Each row below holds a small network's activations on one input, seen along a few directions.
Each table varies a few parts of the input and shows all the possible inputs, shuffled.
Descriptions start from the smaller parts, as in this example, which fits no table here: one of 4 places along a line, together with either a single point or one of 9 places along a line or (one of 3 separate values, together with one of 5 places around a ring).
Shared parts are said once, and a part with two or three values counts as separate values.
In the rows, 128 means zero.

Other details of the inputs shift rows strongly along two fixed directions, in all tables alike. That doesn't count.

A family of inputs:
R1: [137 156 107  65  97 145 113  63 106 116 109 173 150 202 107]
R2: [151 161 129  97 154 181 124 132 112 101 105  94 169 157 140]
R3: [124 155 138 107 118 204 129 105 113 126 135 122 154 143 116]
R4: [121  94 157 169 156  91 134 164 123 136 111 123 120  91 153]
R5: [135 103 137 180 148 120 125 227 155 122 132  93 125  69 146]
R6: [123 108 175 170 135 103 124 199 174 105 109  56 108 113 168]
R7: [112 103 127 136  98  92 118 182 152 136 151 154 110 112 132]
R8: [122 115 119 162  87  59  88 136 147 137 160 141  98 118 120]
R9: [134  67 113 138 107  67  87  46 149 181 151 188  92 134  71]
R10: [130  95 112 155 132  82 105 162 149 130 147 132 121  88 114]
R11: [111 115 148 137 122 100 185 177 166 130 142 116  88 114 138]
R12: [105 177 140 150 145 200 154 172  86  96  85  24 170 110 197]
R13: [125 115 147 165 139 123 126 228 166 123 142 103 124  68 165]
R14: [152 141 115 113 121 177 108  65 100 137 125 141 143 139  92]
R15: [135 170 103 124 180 207 172 153 109  90 104  52 145 105 143]
R16: [122 174  98 103  96 186 153 158 112 114 127 105 180 136 135]
R17: [152 158 140 132 175 217 148 189 122  83  72  40 177 123 162]
R18: [129 174  87  73 104 152 146  58  94 123 134 176 115 181 103]
R19: [142  98 159 129 129  67 104 129 170 132 130 167 103 135 128]
R20: [105 164 127 102 114 170 171 125  87 122 100 111 177 144 156]
R21: [110 118 166 161 159 125 174 213 167 115 144  97  88  97 155]
R22: [138 109 143 167 166 109 157 179 153 122 130 105  83  91 135]
R23: [114  75 153 119  83  77 105  97 156 165 159 192  80 134  96]
R24: [115  81 137 150 144  51 117 111 123 143 126 156 113 103 126]
R25: [120 154 133  97  99 207 158 119 119 129 122  97 162 138 124]
R26: [126 174 100 112 113 179 122 138 105 112 142 136 171 144 123]
R27: [136 108 136 135 146  68 133 127 147 141 163 159  71 122 114]
R28: [130 169 107  92 120 139 116  45  70 134 117 183 159 158 131]
R29: [135  85 155 150 163  96 123 177 170 110 108  91 122 104 137]
R30: [111 158 104  79  98 138 127  55  66 134 113 184 154 176 126]
R31: [138  98 118 137 111  51  85 129 142 151 176 188 105 121 101]
R32: [129  89 171 148 142 126 118 164 155 146 151 107 106  92 131]
R33: [119  76 107 143 124  31 102  55 117 173 129 199 108 139 104]
R34: [139 163 131 104 127 214 124 102 112 126 123 112 156 124 131]
R35: [128 122 116 138  94  34 109  56 139 144 165 181  52 154  94]
R36: [137 189 118 113 162 211 170 150 114  99 114  83 138 117 159]
R37: [139 157  75 120 157 173 154  94 108 124 111 103 133 140 118]
R38: [128 168 125 123 104 200 115  91 104 120 122  75 145 138 129]
R39: [138 160 109  66  87 136 133  59 115 121 113 165 162 203 100]
R40: [119 100 187 153 152 118 141 219 180 108 119  93 123 117 160]
R41: [130  71 144 145 128  89 103 106 155 150 147 142  98  97  94]
R42: [126  91 104 171 139 102 116 182 157 142 134 108 127  89 131]
R43: [133 161 104  90 129 132 111  47  59 137 125 173 161 166 120]
R44: [101 102 161 145 128  74 130 135 125 143 138 170 117 126 141]
R45: [154 141  78  94 129 139 102  40 109 129  98 150 160 188  93]
Description of these inputs: one of 5 separate values, together with either a single point or one of 8 places along a line.
- The inputs of R8 and R12 match in every part but the choice among 5 separate values. If R13 is changed in the same way as R8 into R12, which row does it become? => R28
- The inputs of R33 and R42 match in every part but the choice among 5 separate values. If R30 is changed in the same way as R33 into R42, which row does it become? => R7
- Change only the place on the line of 8 in R39. List by row number the other rows that result. => R1, R2, R17, R19, R29, R40, R45
- List by row number the other rows that have the choice among 5 separate values in common with R41. => R3, R9, R14, R23, R25, R32, R34, R38

A family of inputs:
R46: [130 148 109 108 100 149 107  97  98 138 131 156 163 141 119]
R47: [141 154 103  96 104 148 120  80 123 123 137 155 135 157  95]
R48: [122  98 146 164 134 135 121 192 156 135 139 100 129  79 139]
R49: [114  92 151 154 127  82 116 147 131 144 127 146 127 107 140]
R50: [125 154 116 113 114 174 122 136 104 121 121 105 171 129 140]
R51: [118 103 154 148 130  74 120 149 143 131 127 142 118 125 142]
R52: [123 103 162 154 163 116 156 187 160 117 108  84 109  95 160]
R53: [117  99 163 142 148 102 147 145 153 134 128 120  89 113 143]
R54: [147 136  96 118 120 137  97  58  99 143 133 160 140 139  92]
R55: [118 102 165 157 161 121 164 184 160 126 114  81 104 101 160]
R56: [125  98 117 143 131  39 122  97 134 151 149 185  81 123 111]
R57: [141 147 107 126 141 178 120 115 106 119 117  88 155 120 123]
R58: [119 103 154 136 116 110 133 147 166 138 156 137  87 116 118]
R59: [112 164 147 112 140 194 165 148 104 105 103  85 152 136 162]
R60: [133  99 130 139 107  70  96 117 161 144 160 172 100 130 100]
R61: [135 107 149 165 154 121 127 181 160 122 128  87 111  94 142]
R62: [129 153 116 129 137 209 131 167 119 110 118  62 173 106 142]
R63: [108 113 174 138 122 130 152 194 160 127 138 105 105 105 158]
R64: [123 158 136 119 154 186 157 169 105  98  93  76 171 133 164]
R65: [134  84 136 132 135  42 112  95 147 147 137 180  89 140 107]
R66: [129 101 154 155 143 116 148 164 165 133 134  99  90 105 131]
R67: [115  93 151 131 107  44 129 100 145 151 142 186  89 149 114]
R68: [123 103 147 126  98  69 122 133 158 140 147 171  98 131 119]
R69: [137 166  97 131 151 181 149 138 104 112 124  89 138 113 134]
R70: [125 107 112 141 108  67 116 122 148 147 171 178  87 117 100]
R71: [130 150 104 103 100 144 108 100 105 128 126 152 153 155 121]
R72: [123 103 146 141 115 104 136 149 169 140 152 134  94 120 116]
R73: [120 178 108 119 129 190 156 171 102 108 123  92 160 118 158]
R74: [133 147 109 122 151 167 129 117 103 116  96 100 156 135 142]
R75: [122 162  95 107 117 121 133  82  83 126 129 166 142 155 122]
R76: [131  95 146 134 120  78 121  96 154 148 155 165  69 129  99]
R77: [135 154 108  98  95 125 103  81 109 131 138 172 147 166 111]
R78: [138 156 112 109 132 183 133 136 122 111 125 105 153 139 122]
R79: [137 134  99 109 127 119 104  53  95 137 120 154 146 151 106]
R80: [129 153 117  96 112 126 131  75 101 120 114 161 144 167 118]
R81: [141 149 108 130 148 187 126 134 112 112 107  82 150 122 133]
R82: [142 149 104 108 134 128 112  65 103 126 116 151 143 160 115]
R83: [129 160 126 106 127 180 142 156 115 109 116 101 162 139 146]
R84: [139 146  91 107 106 148 100  83 113 130 135 153 144 153  98]
R85: [110  99 159 163 147 112 137 202 144 121 108  92 129  98 169]
R86: [136 101 150 155 159 122 138 183 159 121 126  88 106  98 138]
R87: [134 102 151 153 145 111 139 166 165 124 128 102  95  99 132]
R88: [137 138 105 117 136 142 112  73  93 136 114 145 154 138 119]
R89: [127 158 119  94  97 149 137  95 114 131 133 150 138 164 118]
R90: [124 143 112 110 116 131 113  84  89 128 116 143 163 150 123]
- What is each input in this table made of? => one of 5 places around a ring, together with either a single point or one of 8 places along a line
- The inputs of R56 and R70 match in every part but the place on the ring of 5. If R65 is changed in the same way as R56 into R70, which row does it become? => R78
- The inputs of R51 and R77 match in every part but the place on the ring of 5. If R64 is changed in the same way as R51 into R77, which row does it become? => R83
- Change only the place on the line of 8 in R65. List by row number the other rows that result. => R52, R53, R55, R74, R79, R82, R88
- List by row number the other rows that have the place on the ring of 5 in common with R57. => R54, R61, R66, R69, R76, R81, R86, R87

A family of inputs:
R91: [134 168 115  96 115 172 133 110 112 119 143 143 136 154 115]
R92: [137 141  97 137 157 178 130 148 115 117 108  85 157 114 136]
R93: [120 142 148 114 123 174 125 154 118 112  99  94 177 137 157]
R94: [115 155 124 122 108 181 136 164 110 120 122 100 167 113 151]
R95: [116 110 147 145 127  78 129 155 135 132 121 142 116 117 156]
R96: [131 165  92  89  84 125  94  53  82 134 148 199 153 178  98]
R97: [132  93 124 154 129 108 108 147 149 147 145 125 115  84 118]
R98: [128 154 111 128 138 180 147 148 125 112 115  80 139 131 140]
R99: [127 113 142 152 126 106 120 152 156 133 155 125  95 112 122]
R100: [128 155 119 128 121 193 141 146 127 118 128  81 141 112 133]
R101: [120 108 140 135 125 102 146 162 162 135 140 140  97 126 129]
R102: [144  76 141 144 129  76  85 102 153 150 131 157 115 125 101]
R103: [109 105 134 144 115  86 126 168 143 135 133 142 122 121 144]
R104: [105  91 156 146 123  57 129 128 130 148 133 164 110 124 140]
R105: [130  92 163 143 124 105 115 139 166 133 128 115 107 126 125]
R106: [121 108 148 135 107 115 140 160 162 140 153 140  99 107 123]
R107: [127 103 148 155 141  84 134 148 155 130 127 119  84 110 141]
R108: [141 166  97  75 108 124 125  32  97 129 127 195 122 184 100]
R109: [140 164  95  72 101 122 128  40  98 124 141 190 133 185  84]
R110: [116 101 144 141 112  51 123 144 140 137 143 162 117 124 128]
R111: [143 146 108 136 162 168 135 143 110 109 110  82 162 110 133]
R112: [132 159 122 125 143 169 151 143 120 104 116  77 144 126 136]
R113: [138  98 130 161 157  88 116 138 139 133 118 128 106  99 133]
R114: [131 143 153 106 132 190 145 148 136 109 107  93 152 142 143]
R115: [130 136 120 138 173 173 139 129  97 119  99  82 153 110 143]
R116: [114  94 160 134 133  72 147 122 149 147 140 162  85 128 126]
R117: [122 148 133 128 154 175 157 129 107 116 106  77 136 127 148]
R118: [154 153  73 101 116 134  81  34  90 140 148 184 144 159  79]
- What is each input in this table made of? => one of 4 places along a line, together with either a single point or one of 6 places along a line
- The inputs of R112 and R109 match in every part but the place on the line of 4. If R100 is changed in the same way as R112 into R109, which row does it become? => R106
- List by row number the other rows that have the place on the line of 4 in common with R96. => R93, R94, R95, R103, R104, R110
